A small network was shown many inputs. Here are its activations along a few directions, one row for each input.
In each table, some parts of the input vary, and every possible input appears once, in random order.
Descriptions start from the smaller parts, as in this example, which fits no table here: ring(8) and (point or (values(2) and line(4)) or line(9)).
Shared parts are said once, and a part with two or three values counts as separate values.

Other details of the inputs vary at random and push rows far along three fixed directions, the same in every table; ignore that.
These rows show it; all are for the same input, with only those details redrawn:
[-.06 -.11 .06 .04 .04 -.05 .16 -.18 -.15 .22 -.06 -.02 -.06]
[.43 .29 .17 -.64 -.14 -.06 -.79 -.52 .24 -.15 .20 .52 -.08]
[-.04 -.10 .07 .01 .03 -.05 .13 -.20 -.13 .22 -.04 .01 -.07]
[-.05 -.10 .06 .02 .04 -.04 .13 -.18 -.13 .21 -.04 -.01 -.06]
[-.12 .10 -.15 .21 .30 .04 -.17 .36 .11 -.19 .13 -.18 .08]
[.04 .14 -.01 .16 .03 -.05 .02 .03 -.11 -.26 -.30 -.11 -.02]
[-.25 -.16 -.09 .16 .32 .04 .05 .20 .05 .28 .33 -.15 .04]
[.04 .14 -.01 .15 .03 -.05 .01 .02 -.11 -.26 -.29 -.10 -.02]

A family of inputs:
r1: [.12 .19 .06 -.03 -.13 -.06 -.05 .00 -.01 -.23 -.23 .01 .07]
r2: [-.03 -.17 .05 .02 -.05 .10 .22 -.06 -.10 .23 -.08 .04 -.09]
r3: [.06 .16 .00 .12 .00 -.02 -.01 .00 -.11 -.24 -.28 -.11 .02]
r4: [-.07 -.16 -.12 -.03 -.20 -.12 .23 -.30 -.11 .06 .15 -.12 -.03]
r5: [-.07 -.11 .10 -.02 -.02 -.14 .21 -.11 -.07 .21 -.04 .03 -.01]
r6: [-.06 .06 -.16 .20 .23 .11 -.16 .38 .19 -.19 .15 -.12 .00]
r7: [-.16 -.18 -.11 .13 .21 .18 .02 .23 .15 .29 .37 -.10 -.01]
r8: [-.19 -.20 -.05 -.11 -.20 -.13 .25 -.22 -.13 .04 .09 .01 .01]
r9: [-.05 -.10 .07 .02 .04 -.05 .13 -.19 -.13 .21 -.04 .00 -.06]
r10: [.15 .10 -.04 .17 -.13 .04 .08 .06 .00 -.22 -.25 -.10 -.06]
r11: [.01 .08 -.07 -.06 .11 .11 -.30 .39 .29 -.18 .22 .07 .06]
r12: [-.22 .04 -.28 .08 .04 -.09 -.09 .29 .19 -.34 .32 -.19 .17]
r13: [.09 .15 .09 -.10 -.05 -.12 -.12 .01 -.03 -.27 -.23 .12 .01]
r14: [.01 -.07 .03 .06 -.12 .07 .21 -.14 -.10 .27 -.02 -.09 .02]
r15: [.11 .12 -.02 .15 -.04 -.10 .03 .02 -.04 -.26 -.24 -.07 -.05]
r16: [.08 .15 .01 .03 -.04 .03 -.04 .03 -.12 -.22 -.28 -.01 .03]
r17: [-.02 -.10 .05 .05 .00 -.11 .19 -.17 -.11 .22 -.02 -.03 -.05]
r18: [-.01 -.08 .04 .05 -.06 -.01 .19 -.16 -.11 .24 -.02 -.07 .00]
r19: [-.06 .13 -.15 .17 .22 .01 -.19 .33 .16 -.16 .19 -.18 .13]
r20: [-.20 -.19 -.11 .09 .21 .20 .03 .29 .11 .31 .33 -.07 .05]
r21: [.03 -.15 .03 .08 -.06 -.03 .22 -.12 -.04 .20 -.01 .00 -.13]
r22: [.11 .10 .03 .06 -.11 -.08 .06 .09 .04 -.27 -.26 .02 -.05]
r23: [.09 .18 .06 .00 -.08 -.11 -.04 .02 -.01 -.26 -.24 .00 .06]
r24: [.17 .20 .09 -.16 -.19 .05 -.16 -.02 -.01 -.23 -.22 .12 .07]
r25: [-.26 -.17 -.07 .09 .33 .03 .02 .24 .04 .27 .32 -.06 .05]
r26: [-.01 .15 -.11 -.03 .15 .20 -.33 .31 .18 -.11 .22 -.02 .14]
r27: [.08 -.05 .09 -.54 .11 -.05 -.56 -.15 .44 .33 .74 .43 .00]
r28: [-.03 -.08 .05 .02 -.02 .04 .14 -.18 -.14 .24 -.04 -.04 -.01]
r29: [.01 -.06 .05 -.02 -.09 .12 .12 -.19 -.11 .27 -.02 -.03 .00]
r30: [-.17 -.17 -.08 .07 .14 .11 .07 .29 .19 .30 .36 -.08 .08]
r31: [.10 .12 .08 -.08 -.06 -.10 -.09 .04 .00 -.28 -.24 .13 -.03]
r32: [.02 -.12 .04 .03 -.09 .13 .17 -.15 -.09 .25 -.05 -.02 -.07]
r33: [-.03 -.08 .07 -.01 -.13 .03 .23 -.08 -.08 .25 -.05 -.03 .05]
r34: [-.07 -.11 .13 -.10 -.03 -.07 .14 -.12 -.11 .21 -.05 .09 .01]
r35: [.11 .17 .08 -.10 -.12 -.03 -.11 .00 -.04 -.24 -.24 .09 .06]
r36: [.12 .08 .01 .03 -.05 .02 -.02 .05 -.04 -.26 -.27 .07 -.10]
r37: [.28 -.06 .26 -.69 -.19 -.04 -.44 -.47 .24 .28 .35 .62 -.14]
r38: [-.07 .13 -.10 .02 .25 .07 -.31 .32 .14 -.17 .18 -.02 .12]
r39: [-.03 -.16 .09 -.04 -.12 .06 .22 -.04 -.07 .23 -.08 .06 -.03]
r40: [-.15 -.20 -.10 -.04 -.11 -.05 .26 -.24 -.20 .04 .08 -.05 -.03]
r41: [.19 .14 -.02 .09 -.17 .06 -.01 .00 .01 -.21 -.22 -.06 -.02]
r42: [.16 .12 .03 .01 -.17 .00 .01 .06 .06 -.25 -.24 .03 -.02]
r43: [.06 .12 -.01 .15 .01 -.04 .03 .03 -.09 -.27 -.30 -.08 -.06]
r44: [-.09 -.17 -.11 -.06 -.13 -.04 .19 -.31 -.15 .05 .14 -.10 -.03]
r45: [-.10 .06 -.12 .12 .29 .04 -.19 .40 .14 -.19 .14 -.05 .05]
Question: The inputs of r6 and r21 match in every part but one. If r28 is changed in the same way as r6 into r21, which row does it become?
Answer: r18
Question: What do these inputs look like to the network?
Answer: ring(5) and (point or ring(8))
Question: Start at r33 and move only the ring(8) part, one step at a time. The first step leads to r30. Which rows follow, in order?
Answer: r42, r22, r27, r5, r23, r1
Question: Change only the ring(5) part in r20. List by row number the other rows that result.
Answer: r30, r32, r39, r41
Question: Which other rows agree with r35 in the ring(5) part? List them by row number.
Answer: r8, r11, r13, r24, r31, r34, r37, r39

A family of inputs:
r46: [.06 .05 .09 .23 -.02 .19 .20 .36 -.01 .03 -.36 -.07 .01]
r47: [.06 .07 -.04 .02 .00 .04 -.09 .00 -.03 -.11 -.06 -.02 -.01]
r48: [.07 .07 -.05 .03 -.03 .02 -.03 .00 .04 -.13 -.03 -.04 -.02]
r49: [-.01 -.09 .07 .01 -.12 -.01 .21 -.27 -.18 .23 -.15 -.01 -.07]
r50: [.02 .05 -.04 -.01 -.13 .04 -.03 .01 .05 -.15 .00 -.06 .05]
r51: [.04 .05 -.06 .00 -.11 .04 .00 .03 .01 -.15 .00 -.07 .06]
r52: [.04 .09 -.05 .05 .00 .02 -.05 .02 -.04 -.09 -.07 -.05 .03]
r53: [.06 .09 -.05 .03 -.04 .01 -.03 .00 .04 -.11 -.03 -.06 .01]
r54: [-.01 .04 -.03 -.01 -.07 -.02 -.02 .05 .02 -.17 -.05 .03 .00]
r55: [.00 .05 -.02 -.01 -.02 -.06 .00 .07 .00 -.14 -.07 .01 .05]
r56: [.43 .24 .13 -.77 -.20 .02 -.83 -.51 .35 -.02 .45 .57 -.03]
r57: [-.01 .08 .03 .06 .07 -.02 -.04 .04 -.02 -.10 -.11 -.04 .02]
r58: [-.03 -.13 .15 -.08 -.07 -.10 .20 -.25 -.16 .18 -.16 .09 -.10]
r59: [.05 .03 -.07 -.01 -.11 .05 -.02 .02 .01 -.16 .01 -.04 .03]
r60: [.07 .09 -.01 .02 .06 .02 -.10 -.01 -.04 -.10 -.06 .01 .00]
r61: [-.16 -.07 -.15 .07 .21 .12 -.09 .23 .18 .09 .36 -.11 .05]
r62: [.00 .03 -.04 -.01 -.06 -.02 .00 .07 -.01 -.16 -.04 .02 .01]
r63: [.05 .09 -.04 .08 -.01 .00 -.04 .02 -.01 -.09 -.07 -.07 .01]
r64: [-.19 -.08 -.13 .05 .17 .04 -.04 .30 .15 .08 .37 -.06 .12]
r65: [-.19 -.27 .02 -.10 .09 -.02 .12 -.05 .05 .39 .31 .07 -.02]
r66: [.01 .08 .02 .06 .07 -.02 -.03 .05 -.06 -.10 -.10 -.04 .03]
r67: [.01 .05 .02 -.03 .06 -.06 -.06 .06 -.03 -.13 -.08 .03 -.01]
r68: [-.01 -.12 .07 .01 -.11 .00 .20 -.27 -.18 .21 -.15 .01 -.10]
r69: [-.15 -.21 .01 .05 .17 .02 .14 -.05 -.02 .46 .27 -.04 .00]
r70: [.00 -.09 .11 .00 -.07 -.03 .19 -.28 -.18 .23 -.16 .02 -.06]
r71: [-.18 -.23 .05 -.08 .16 -.04 .10 -.02 -.01 .43 .29 .05 .01]
r72: [-.02 .07 .04 -.01 .04 -.07 -.05 .05 .00 -.12 -.10 .01 .02]
r73: [.01 -.09 .14 .00 -.05 -.08 .21 -.26 -.17 .22 -.15 .03 -.08]
r74: [-.17 -.07 -.12 .06 .16 .02 -.06 .29 .19 .09 .38 -.06 .09]
r75: [.05 .09 .00 .02 .05 .03 -.12 -.02 -.01 -.11 -.07 .00 -.02]
r76: [.07 .03 -.06 .01 -.11 .02 -.01 .01 .05 -.16 .01 -.05 .01]
r77: [.00 .03 -.03 .00 -.01 -.05 .00 .07 -.01 -.16 -.08 .02 .01]
r78: [.04 .03 -.05 -.04 -.12 .05 -.05 -.01 .05 -.16 .01 -.02 .01]
r79: [.05 .07 .02 .05 .07 -.03 -.07 .02 -.01 -.11 -.08 -.01 -.03]
r80: [-.19 -.25 .03 -.11 .09 -.02 .09 -.05 .07 .40 .32 .07 .02]
r81: [.07 .07 -.05 .06 .00 .01 -.07 .01 .00 -.10 -.05 -.04 -.03]
r82: [.05 .07 -.06 .01 -.02 .04 -.04 .01 .00 -.14 -.03 -.03 .00]
r83: [.02 -.11 .13 -.05 -.04 -.05 .17 -.27 -.20 .21 -.14 .07 -.09]
r84: [.00 .07 .02 .04 .07 -.01 -.07 .02 -.02 -.12 -.10 -.01 -.02]
r85: [.01 .07 .03 .02 .04 -.10 -.03 .06 .00 -.11 -.09 .00 .01]
r86: [.02 .03 -.03 .02 -.07 -.05 .01 .06 .02 -.16 -.05 .01 -.01]
r87: [.01 -.11 .11 -.16 -.22 -.07 .15 -.30 -.10 .17 -.06 .14 -.05]
r88: [-.17 -.05 -.14 .07 .19 .11 -.08 .23 .18 .11 .36 -.12 .09]
r89: [-.14 -.03 -.10 .08 .28 .08 -.13 .24 .11 .14 .33 -.09 .10]
r90: [.07 .06 -.05 -.02 -.13 .02 -.04 .00 .06 -.14 .02 -.04 .04]
r91: [.04 .02 .06 .28 .01 .20 .23 .38 -.02 .01 -.38 -.08 -.02]
r92: [.08 .08 -.01 .05 .05 .00 -.09 -.01 -.01 -.10 -.06 -.01 -.02]
r93: [.02 .03 -.02 .01 -.02 -.07 -.01 .06 .03 -.15 -.07 .02 -.01]
r94: [.02 -.13 .14 -.07 -.07 -.13 .20 -.25 -.15 .19 -.14 .10 -.11]
r95: [.01 .04 -.02 .03 -.03 -.08 .01 .06 .03 -.14 -.08 .00 .03]
Question: The inputs of r56 and r82 match in every part but one. If r80 is changed in the same way as r56 into r82, which row does it become?
Answer: r65
Question: The inputs of r94 and r85 match in every part but one. If r84 is changed in the same way as r94 into r85, which row does it become?
Answer: r57
Question: What do these inputs look like to the network?
Answer: values(2) and (point or (values(3) and ring(8)))
Question: Change only the values(3) part in r55. List by row number the other rows that result.
Answer: r80, r95
Question: Change only the values(2) part in r59. List by row number the other rows that result.
Answer: r51
Question: Change only the ring(8) part in r81. List by row number the other rows that result.
Answer: r48, r76, r79, r86, r92, r93, r94
Question: Change only the values(2) part in r46. List by row number the other rows that result.
Answer: r91
